Here are a small network's activations along a few directions, averaged over the inputs that share one value of a field.
Related values have similar rows: they may be neighbours, one step apart, or belong to one group.
Random noise pushes rows far along 2 fixed directions. That doesn't count. These rows show it; they differ only by the noise:
[ 152 -319   53 -289 -158 -213    9 -373  -44 -184   93  -18]
[ 175  365  266 -460  273  -24 -715  714  113 -339  -38  334]
[ 186  -93  161 -373  -42  -79 -256   87   21 -290  129  142]
[ 119 -210   35 -279  -54 -280  -72 -337  -36 -134  -36  -22]


Values of Ledo:
s1: [  27 -306 -280  389  -65 -124  317  -26   69  367  330  -34]
s9: [ -67  570  -17   95  316  500 -380  690  249  352  318  249]
s6: [   7   17  101 -167  167 -294  -61  -84 -341  -73 -380    1]
s3: [ 234  318 -203  -13  462 -385 -638  329  192   56 -369  229]
s10: [ 175 -298  -39  206 -152  114  -50  472  310 -173  467  -52]
s5: [-163  501   36  142 -124  428  -62  350   67  165 -333  159]
s11: [-497  212 -413  579  678 -445  149 -267   96  795 -560 -309]
s8: [ -23 -291  260   35 -602  870  726  -43 -111   64  574    5]
s7: [ 121 -655   82 -283 -530  101  501 -144  -25 -608  875  -76]
s4: [-153  286  176  144  -92  144  -94 -148 -136   99 -618  -19]
s2: [ -80  539  250  -79  139  371 -226  504 -193 -628   -9   51]
The values of Ledo form a ring.
A walk along Ledo starts at s8 and steps to its neighbour s5. Put s9, s3, s10, s11 in the order it reaches them.
> s3, s10, s11, s9
Which values are neighbours of s2? Give them in the order they are listed.
> s6, s4

Values of Fuze:
l2: [  45  187  158  177 -149  340 -114   22 -138 -126   40   58]
l5: [ -84 -110   93 -177   99 -129  -98  -57  -17 -288  -14  -67]
l1: [ 110   30  -45   22 -297  102   33 -140 -182  -85 -173   80]
l6: [ 335 -574   83 -143 -553  312  309  143  140 -120  954  102]
l8: [-150  224  -59  183  238   10   73   12  192  311 -347 -133]
l7: [-153 -361 -180  137 -207  -69  312 -380  123  279  274 -188]
l10: [ 171 -118   -1 -115  207 -416   94 -134 -170  108 -118   24]
l9: [-134  134   43 -134  100 -193  -25 -143 -249 -112 -246  -43]
l4: [ 110 -107 -124   31   66 -200  -47  173  167 -148   48  -36]
l3: [-137 -182  -34   90 -194  384  253 -347    1   84  175  -10]
The values of Fuze form a ring.
A walk along Fuze starts at l3 and steps to its neighbour l2. Put l1, l7, l10, l4 in the order it reaches them.
> l1, l10, l4, l7
What is the length, in steps, of the shortest route from l9 to l8?
> 4

Values of Zama:
n9: [ -68  166 -140   24  -47  204 -237  137  -76  -91 -123  203]
n1: [-168  -50 -105  141 -126  347  174  -48   71  209  275 -181]
n4: [ -99  461  -75   -9  389 -233 -236  -73 -128   25 -732   37]
n10: [  28 -218 -111  490  -47   90  472 -228  114  416  242  -76]
n6: [  19  349  328  -62  116   68 -383  321   51 -187 -302   32]
n3: [  38  349  291 -168  -32  320 -250  631  -61 -226  107  266]
n2: [ 49 -32   8 275  40 281  35 162 128 270 132 -44]
n8: [ -68  265  284 -141  -53  700 -267  711  221 -106  574  213]
n7: [ 188 -234  -11 -423  -96 -194   62  106   80 -212   46   53]
n11: [ 250  206  261 -346   90  143 -514  904   45 -572  437  353]
n5: [ 223 -962  146 -237 -538  123  487 -320 -134 -574  823   23]
n12: [ 231 -394   -4 -163 -364 -197  158  -84  -42 -218  409  109]
The values of Zama form 3 separate groups.
Which other values are in the same group as n6? Give them in the order they are listed.
> n9, n4, n3
Which other values are in the same group as n11? Give them in the order they are listed.
> n7, n5, n12
